A small network was shown many inputs. Here are its activations along a few directions, one row for each input.
Each table varies a few parts of the input and shows all the possible inputs, shuffled.
Descriptions start from the smaller parts, as in this example, which fits no table here: one of 3 separate values, together with either a single point or one of 9 places around a ring or (one of 4 places along a line, together with one of 8 places around a ring).
Shared parts are said once, and a part with two or three values counts as separate values.
(in the rows, 128 means zero)

Other details of the inputs vary at random and push rows far along three fixed directions, the same in every table; ignore that.

Table:
r1: [122 122 145 124 110 132  93 126 124  67 150  88 147]
r2: [124 125 180 110  94 176 107 125  95  88  99  99 136]
r3: [124 134 183 120  85 176 111 123  90  90  98  99 128]
r4: [ 87 102 101 139 140 120 131 123 154 190 126  93 142]
r5: [ 69 128  90 140 127  94 104 118 142 183 151  99 121]
r6: [170 146  93 110 138 127 147 151 113 143  51 193 106]
r7: [181 114 155 142 164 116 168 112 146 107 180 158 134]
r8: [119 130 176 103  99 178 116 143 100  86 113  93 133]
r9: [175 115 141 145 167  83 140 110 169  91 224 161 128]
r10: [ 77 109 106 140 136 122 129 117 151 195 134 100 143]
r11: [ 84 112 104 122 146 119 140 130 136 187 122  85 134]
r12: [159 144  71 102 132 111  97 145 123 122  67 203 107]
r13: [163 138 137 151 156  93 138 105 150  85 222 175 145]
r14: [120 128 184 104  98 173 114 132 100  91 108  95 133]
r15: [ 79 112  96 125 151 121 146 138 141 187 136  81 135]
r16: [160 166  68 128 121 106 111 145 113 119  67 200 110]
r17: [178 108 157 151 159 116 165 113 165 109 188 159 138]
r18: [150 159  65 112 128 113 101 142 112 118  71 208 124]
r19: [133 130 180 127  87 167 119 127  96  91 100  88 122]
r20: [ 89 117 108 153 124 117 138 123 147 192 122  93 127]
r21: [123 125 167 137 101 125  99 120 129  85 167  87 120]
r22: [164 130 164 137 161 121 169 109 143 116 197 170 134]
r23: [168 147  86 110 139 132 149 162 113 138  56 192 105]
r24: [ 72 129 104 134 135 125 145 132 131 193 138  90 127]
r25: [175 124 130 151 166  84 145 112 162  79 219 160 144]
r26: [ 83 127 103 139 133 120 151 138 133 189 130  82 120]
r27: [ 77 119 109 148 126 122 133 117 146 196 131 100 135]
r28: [134 117 174 109  99 173 109 130  98  83  93  92 135]
r29: [151 152  77 103 127 114  95 140 117 128  72 212 108]
r30: [129 133 184 122  90 164 127 134 101  94 108  84 120]
Each input here is: one of 5 places around a ring, together with either one of 2 separate values or one of 4 places along a line.
Changing only the place on the ring of 5 turns r19 into r28. The same change can be made to r21. Which row results?
Answer: r12
Change only the choice among 2 separate values in r21. List by row number the other rows that result.
Answer: r16
Change only the place on the line of 4 in r19. List by row number the other rows that result.
Answer: r20, r26, r30

Table:
r31: [ 97 114 105 149 131 101 147 126 131 176 128  60 116]
r32: [ 59 144 114 140 120 123 133 130 126 183 151  91 122]
r33: [148 111 164 114 117 152 126 131 133  82 126  99 135]
r34: [139 135 184 131  83 163 106 122 108  76  93 122 137]
r35: [ 61 131 112 128 129 126 121 118 121 179 138  90 155]
r36: [188  87 137 131 214 101 172 108 185 120 236 187 150]
r37: [149 154  23 110 127  69  71 152 127 110  74 198 105]
r38: [ 65 138 115 137 127 118 133 112 112 183 145  84 126]
r39: [ 70 105  95 125 158 124 130 132 136 171 151  68 151]
r40: [145 139 164 107 114 153 131 140  88  70 119 102 119]
r41: [160 141  67 120 143 110 141 153 126 148  39 193 120]
r42: [141 169  65 122 129 129 132 135 110 157  61 214 122]
r43: [134 106 179 108 101 173  98 118 117  93 123 128 139]
r44: [ 69 105 123 127 133 120 122 110 148 194 148  88 149]
r45: [161 123 157 142  97 147 127 136 120  74 112  94 133]
r46: [161 159  72 149 117 119 129 131 123 164  48 206 113]
r47: [158 131 169 135  95 146 130 152 115  81 123 100 111]
r48: [140 131 192 112  98 160 112 115 102  93 119 119 113]
r49: [136 118 178 135  90 167 103 117 115  81 107 122 134]
r50: [139 143 163 110 106 157 132 156 103  69 128 109 117]
r51: [151 118 177 106 123 147 128 131 112  88 126  97 114]
r52: [ 77 122  90 135 139 117 142 133 136 163 142  65 145]
r53: [189 130 158 170 169  91 178  89 155 119 219 190 122]
r54: [148 111 171  98 123 156 116 138 123  84 116 107 142]
r55: [ 72 109 116 143 127 120 130 104 157 190 151  82 139]
r56: [174 121 167 146 182  97 178 103 182 129 250 200 124]
r57: [ 73 120  98 120 148 118 133 138 128 167 136  69 154]
r58: [160 129  63 122 148 121 132 150 128 148  40 195 114]
r59: [155 146  77  99 143 121 140 166 129 161  55 197  88]
r60: [125 151 135 121  74 119  32 124 110  44 122 125 118]
r61: [ 82 133 120 164 107 116 130 128 137 190 139  86 113]
r62: [170 121 146 138 185 114 162  98 153 110 230 207 158]
Describe the family of inputs behind these rows.
Answer: one of 2 separate values, together with either a single point or (one of 3 separate values, together with one of 5 places along a line)
A walk changes only the place on the line of 5. It starts at r49 and steps to r34. List the rest of the walk in order.
Answer: r46, r53, r61
Change only the choice among 2 separate values in r40. List by row number the other rows that result.
Answer: r38

Table:
r63: [194 112 111 146 162 107 156 125 154 102 150 177 134]
r64: [137 133  76 127 148  81 119 138 159 146 122 171 118]
r65: [ 92 119 123 158 153 101 156 101 143 190 182 101 132]
r66: [162 144 168 121 101 147 119 129 104  95 100 154 102]
r67: [142 127 123 118 161 116 129 126 133  95 179 162 143]
r68: [ 83 126 104 156 102 109 101 124 138 166 141  87 110]
r69: [163 136 142 106 119 148 128 155 118  71  99 136 140]
r70: [167 127 122 124 133 116 109 116 126  88 115 169 136]
r71: [115 129  89 111 121 115  89 139 122 135  79 133 113]
r72: [107 108 118 161 152  96 171 114 167 180 164  88 141]
r73: [178 135 124 112 172 119 177 138 140 135 145 191 111]
r74: [ 98 145  92 154 149  94 163 126 149 198 151 136 131]
r75: [121 137 109 117 130 144 143 146 105 156  69 128 124]
r76: [ 66 118 133 106 106 135  88 133 124 122 139  46 129]
r77: [141 140  99 148 143 105 149 111 129 173 107 174 119]
r78: [ 93 109 105 132 147 103 112 114 139 149 154  96 141]
r79: [173 146 137 137 158 116 167 109 134 127 166 196 127]
r80: [155 138 138 103 115 145  99 128 109  65 108 150 135]
r81: [ 94 138  81 142 151  89 131 104 142 190 157 138 133]
r82: [174 130 175 122 114 143 143 144 129  82 116 133 112]
r83: [135 135  79 140 147 127 162 150 129 173  92 154 117]
r84: [118 158  98 133  87 146  95 144  98 124  70 147 114]
r85: [153 155 152 120 138 143 160 126 113 105 157 175 129]
r86: [ 88  92 165 123 121 175 134 113 141 178 112 100 149]
r87: [124 116 139 147 166  91 142 113 174 106 239 116 162]
r88: [118 153 133 109 101 148 121 141 100 135  86 133  99]
r89: [126 119 113 110 104 143 103 140 103 122  43  99 131]
r90: [ 67 104 171 133  97 166  91  94 137 164 137  96 154]
r91: [182 122 168 133 114 153 141 143 123  79 119 135 105]
r92: [ 66 109 167 128  91 181 108 108 125 185  97  97 141]
r93: [ 79 115 154 124 109 154 135 127 115 147 121  30 136]
r94: [ 89  83 111 121 157 137 135 109 165 206 133 121 163]
r95: [113 133 142 107 115 164 137 151  93 126  87 100 125]
r96: [131 122 108 128 147 116 151 135 134 170 106 131 110]
r97: [ 79 106  98 127 157  90 116 121 154 164 182  90 128]
r98: [137 145  95 153 107 127 132 129 117 158  71 157 105]
r99: [138  96 170 122 139 135 131 120 131  86 172  78 150]
r100: [109  99  77 144 156  94 138 139 162 178 148  92 122]
r101: [138 163 147 106 103 156 110 132  95  77 120 165 128]
r102: [133 153 104 142 107 117 133 130 123 159  67 157 114]
r103: [ 80 114 125 142 109 136  97 133 131 115 155  54 145]
r104: [161 132 170 150 105 140 132 126 128  95 147 134 103]
r105: [143 125  76 118 172 105 150 137 135 157 115 165 137]
r106: [ 86 110  92 142 120 108  95 135 147 150 136  78 119]
r107: [102 133 101 116 124 129  98 134 114 124 102 118 138]
r108: [142 143 183 129  77 138  91 129 120  64 131 117 115]
r109: [134 106 189 123 134 144 151 129 129 101 178  82 122]
r110: [130 149 105 144 108 106 112 120 131 138  98 156 124]
r111: [133 136 142 105 133 141 117 130 118  71 160 137 145]
r112: [172 140 129 138 149  95 131 111 144 117 172 199 115]
r113: [112 114 106 107 127 151  94 117 138 167  69 184 145]
r114: [ 84 112 124  97 118 142 112 148 119 137 111  50 126]
r115: [134  95 184 138 119 129 129 119 149  75 174  53 157]
r116: [139 138 180 126  91 153  93 114  96  68 130 120 129]
r117: [113 151 111 108  95 137  87 141  95 132  70 147  98]
r118: [175 117 149 143 158 119 167 110 141 119 151 155 136]
r119: [136 153  73 150 139 116 153 138 126 178 102 187 110]
r120: [114 136  89  93 136 142 130 155 109 139  80 126 133]
r121: [145 137 183 103 120 173 152 141 101  76 134 112 135]
r122: [113 151  91 125 143 122 150 136 111 179 105 170 115]
r123: [188 120 120 125 166  93 156 139 166 108 158 178 127]
r124: [117 100 164 119 154 136 143 127 132  98 202  71 155]
r125: [109 148 117 114 114 123 106 128 118 137 127 136 111]
r126: [141 115 115 152 156  81 135 108 174 121 187 139 151]
r127: [136 117  99 100 148 120 128 149 125 140 100 137 112]
r128: [169 116 141 146 124 123 111 116 140  64 156 142 136]
r129: [132 146  85 125 148 106 146 136 123 187 103 188  93]
r130: [125 155 124 124  86 134 113 149 111 140  57 135  96]
r131: [176 138 139 157 115 121 121 110 132  85 148 175 123]
r132: [120 143 145 148 125 111 129 117 143 113 187 129 144]
r133: [121 128 101 113 101 159 108 164 101 116  54 100 127]
r134: [151 150 161 124 108 145 108 120 102  73 135 158 133]
r135: [120 138 119 141 111 118 105 108 118 137 109 133 129]
r136: [108 124 185 149 128 137 147 104 125 118 199  83 144]
r137: [162 146 158 117 114 158 148 152 112  87  92 140 129]
r138: [ 61 140 128 123  96 143  96 128  98 142 123  76 132]
r139: [ 99 102 147 157 106 144 138 123 133 140 130  41 131]
r140: [167 119 171 127 141 144 155 122 120  98 143 133 131]
r141: [148 107 118 127 184 100 162 115 159 134 193 131 151]
r142: [168 114 139 108 137 130 125 139 127  93 115 136 121]
Changing only one part turns r98 into r128. The same change can be made to r66. Which row results?
Answer: r71
Changing only one part turns r76 into r125. The same change can be made to r87. Which row results?
Answer: r132
Describe the family of inputs behind these rows.
Answer: one of 5 places around a ring, together with either a single point or (one of 3 separate values, together with one of 5 places along a line)
Change only the choice among 3 separate values in r142. List by row number the other rows that result.
Answer: r89, r105
Change only the choice among 3 separate values in r91. List by row number the other rows that result.
Answer: r83, r139
Change only the place on the line of 5 in r136. List by row number the other rows that result.
Answer: r74, r85, r119, r122
A walk changes only the place on the ring of 5. It starts at r109 and steps to r127. List the rest of the walk in order.
Answer: r97, r117, r129
